Each row below holds a small network's activations on one input, seen along a few directions.
In each table, some parts of the input vary, and every possible input appears once, in random order.
A made-up example of a description, with smaller parts first: one of 5 places around a ring, together with either a single point or one of 9 places along a line or (one of 2 separate values, together with one of 6 places along a line).
Shared parts are said once, and a part with two or three values counts as separate values.
In the rows, 128 means zero.

Other details of the inputs vary at random and push rows far along two fixed directions, the same in every table; ignore that.

Table:
x1: [201  58 140 126 114 161 147 101 163 129 112 144]
x2: [140 116 172  61 149 200 180 103 183 147 119 197]
x3: [107 168 155 164 121 100 121 190 104 153  94 114]
x4: [ 79 196  89 121 145 102 127 124  83 121 169 128]
x5: [ 88 157  90 163 125  78 104 166  88 105 125  95]
x6: [ 88 160  92 154 106  77 100 151  91 112 126  94]
x7: [ 67 172  77  85 145 133 136 120 120  90 144 130]
x8: [ 57 192 146 106 170 143 140 138 103 104 132 153]
x9: [187  49 129 111 105 172 134 110 174 116  98 130]
x10: [176  74 199 122 112 181 135 112 161 136  88 152]
x11: [ 52 207 144  77 152 118 131 129 149 145 167 160]
x12: [151  99 123  59 179 194 169  59 180 126 174 197]
x13: [160 118 120 225  89  60  88 187  82 132  93  61]
x14: [162  89 127  72 161 194 183  68 157 138 156 173]
x15: [234  36 151 185  96 146 137 130 123 167  77 100]
x16: [ 47 197 154  83 155 126 115 110 136 116 169 153]
x17: [151 104 119  50 174 207 185  59 166 119 168 203]
x18: [ 33 198  75  67 152 105 110 110 140  92 191 128]
x19: [102 162 166 161 105 107 101 156  94 130  98 106]
x20: [ 97 169  94 124 136 108 135 123 104 110 146 127]
x21: [162 112 137 209  76  49  69 158 101 174 134  48]
x22: [188  46 134 119 109 163 139 104 167 121 103 143]
x23: [108 171 156 155 102  99 117 175 106 159  96 113]
x24: [201  56 135 144 151 176 170 118 131 145 103 138]
x25: [133 145 109 177 130  94 113 158  82 132 130 102]
x26: [146 102 127 202  64  45  53 166 121 140 113  57]
x27: [218  25 134 179  99 152 121 158 146 121  50  97]
x28: [ 48 206  86  82 160  94 123 101 129 105 206 142]
Description of these inputs: one of 4 places along a line, together with either one of 2 separate values or one of 5 places along a line.
The inputs of x12 and x25 match in every part but the place on the line of 4. If x11 is changed in the same way as x12 into x25, which row does it become?
> x3
Change only the choice among 2 separate values in x3. List by row number the other rows that result.
> x8

Table:
x29: [143  96 147  85 174 187 160  95 172 128 114 182]
x30: [ 36 186 122  71 166 128 147 112 141 114 172 156]
x31: [175  98 155 182  94 122 106 173 114 145  87 110]
x32: [101 169 132 137 128  96 100 161 108 129 140 125]
x33: [197  57 112 189 117 124 111 135 107 134 117  75]
x34: [161  89 104 155 142 114 109 121 115 126 150  91]
x35: [125 102 142  83 159 191 186 108 144 120 101 166]
x36: [ 85 171 129 133 119 112 125 165  98 117 111 101]
x37: [102 174 128 158 134  94 130 143  93 134 136 120]
x38: [172 111 151 145 133 154 149 133 134 130 106 143]
x39: [ 81 195 133 119 123  89 122 113 107 142 168 124]
x40: [138 103 139  95 163 186 173 107 143 129 123 188]
x41: [141 100 146  88 167 174 162 103 155 131 130 190]
x42: [129 148 153 157  79  96  76 152 123 151 112  84]
x43: [ 40 187 119  71 180 126 149 119 133 108 162 156]
x44: [209  52  85 144 105 144 156 132 142 138  89 117]
x45: [ 80 210 116 128 138 107 138 144  81 118 145 124]
x46: [206  37 124 155 125 148 121 104 146 139 136 103]
x47: [119 123  94  75 159 156 142  67 133 119 194 131]
x48: [ 96 155 133  78 159 166 138 109 162 119 148 166]
x49: [140 118  66 123 132  99 130 133 144 125 144 119]
x50: [185  70  77 130 125 143 156 127 155 129 113 131]
x51: [108 126  97  73 132 147 132  63 146  82 168 155]
x52: [105 170 134 151 138  81 118 140 105 136 143 121]
x53: [173 113 166 125 107 146 134 111 149 146 123 136]
x54: [145 128 141 145 111 137 128 156 101 135 100 127]
x55: [150  92 106 152 115 104  98 117 127  88 124 115]
x56: [ 91 155  90 172  89  48  64 137  97  93 156  80]
x57: [ 77 181 135 159 111  62  82 185 104 123 126  78]
x58: [125 150 133 140 135 126 154 127  97 135 119 135]
x59: [106 166  64 148  77  41  87 149 110 144 161  66]
x60: [135 143 154 157  74  90  82 157 111 154 125  96]
x61: [131 118 150 149 116 119 107 134 141 149 113 121]
x62: [180  89 155 149 112 166 132 145 131 138  66 123]
x63: [160 105 158 143 127 132 141 114 146 148 126 145]
x64: [115 147 141 125 121 123 114 142 131 135 144 140]
x65: [114 142  79 149 138 106 119 128  70 118 157  80]
x66: [ 37 190 112  78 176 138 160 123 122 105 155 155]
x67: [111 160 137  87 160 154 156 102 152 121 164 173]
x68: [134  92 161  66 141 186 168  84 179 134 123 167]
x69: [ 83 165 140 131 115  98 104 157 131 125 137 105]
x70: [174  81 154 154 116 158 137 135 126 147  66 125]
x71: [197  46 116 154 102 153 132 108 125  94  83 123]
x72: [107 124  82  94 158 155 147  85 131  66 151 162]
x73: [161  94 160 176  96 122 112 176 129 134  74  92]
x74: [ 99 156 130  78 173 164 140 115 154 112 138 167]
x75: [180  76 155 154 110 153 144 140 114 151  79 137]
x76: [ 88 199 126 127 148  93 119 142 109 120 159 130]
x77: [177  94 157 180 101 136 104 165 131 141  70 103]
x78: [148  96 156  71 139 186 162  81 163 145 137 186]
x79: [149 113  76 168  86  63  98 155 133 144 138  80]
x80: [168  86 164 180  88 104  99 153 128 163 105 114]
x81: [ 63 190 136  99 114 103 110 137 126 124 152 108]
x82: [134 109 152  74 143 184 152  80 170 141 126 169]
x83: [ 58 194 113 130 147 106 117 143 100 125 137 123]
What is each input in this table made of?
> one of 5 places along a line, together with either one of 3 separate values or (one of 2 separate values, together with one of 4 places along a line)
The inputs of x74 and x77 match in every part but the place on the line of 5. If x55 is changed in the same way as x74 into x77, which row does it become?
> x72
List by row number the other rows that have the place on the line of 5 in common with x78.
> x39, x42, x47, x51, x53, x59, x60, x68, x81, x82
Change only the place on the line of 4 in x64. List by row number the other rows that result.
> x48, x67, x69
A walk changes only the place on the line of 5. It starts at x44 and steps to x50. List the rest of the walk in order.
> x49, x79, x59

Table:
x84: [ 59 202  84  80 160 107 140 113 144 131 197 150]
x85: [155  68 128  66 145 200 169  77 177  99 108 177]
x86: [102 172 108 175  77  40  71 175  90 160 157  57]
x87: [ 60 205  76  84 179 112 165 139 110 109 168 156]
x88: [ 73 179 167 112 123 117 111 149 128 121 115 132]
x89: [ 85 171  90 115 150 123 152 124  89 117 147 136]
x90: [202  92 140 227  79  88  87 172  77 143  74  68]
x91: [104 175 177 155  98  82  94 155 116 169 131 107]
x92: [198  54 161 145 129 154 121  96 154 144 128 131]
x93: [ 87 163 104 100 133 111 135  95 124 133 178 135]
x94: [152  72 117  75 156 199 167  97 204 112 106 185]
x95: [118 140 124 201  68  65  61 168  93 112 111  61]
x96: [181  80 139  85 151 198 166  60 173 125 149 180]
x97: [ 59 203  76  80 176 124 163 128 100 113 165 140]
x98: [200  76 201 195  91 146 123 179 117 173  51 117]
x99: [211  45 158 191 125 145 126 138 114 137  81 109]
x100: [ 90 151 101 112 116 108 110 147 126 111 130 108]
x101: [168  55 152 107 149 183 142  92 168  95 108 154]
What is each input in this table made of?
> one of 3 separate values, together with either a single point or one of 5 places along a line
The inputs of x89 and x85 match in every part but the choice among 3 separate values. If x90 is changed in the same way as x89 into x85, which row does it become?
> x95
List by row number the other rows that have the choice among 3 separate values in common with x93.
> x84, x86, x91, x92, x96
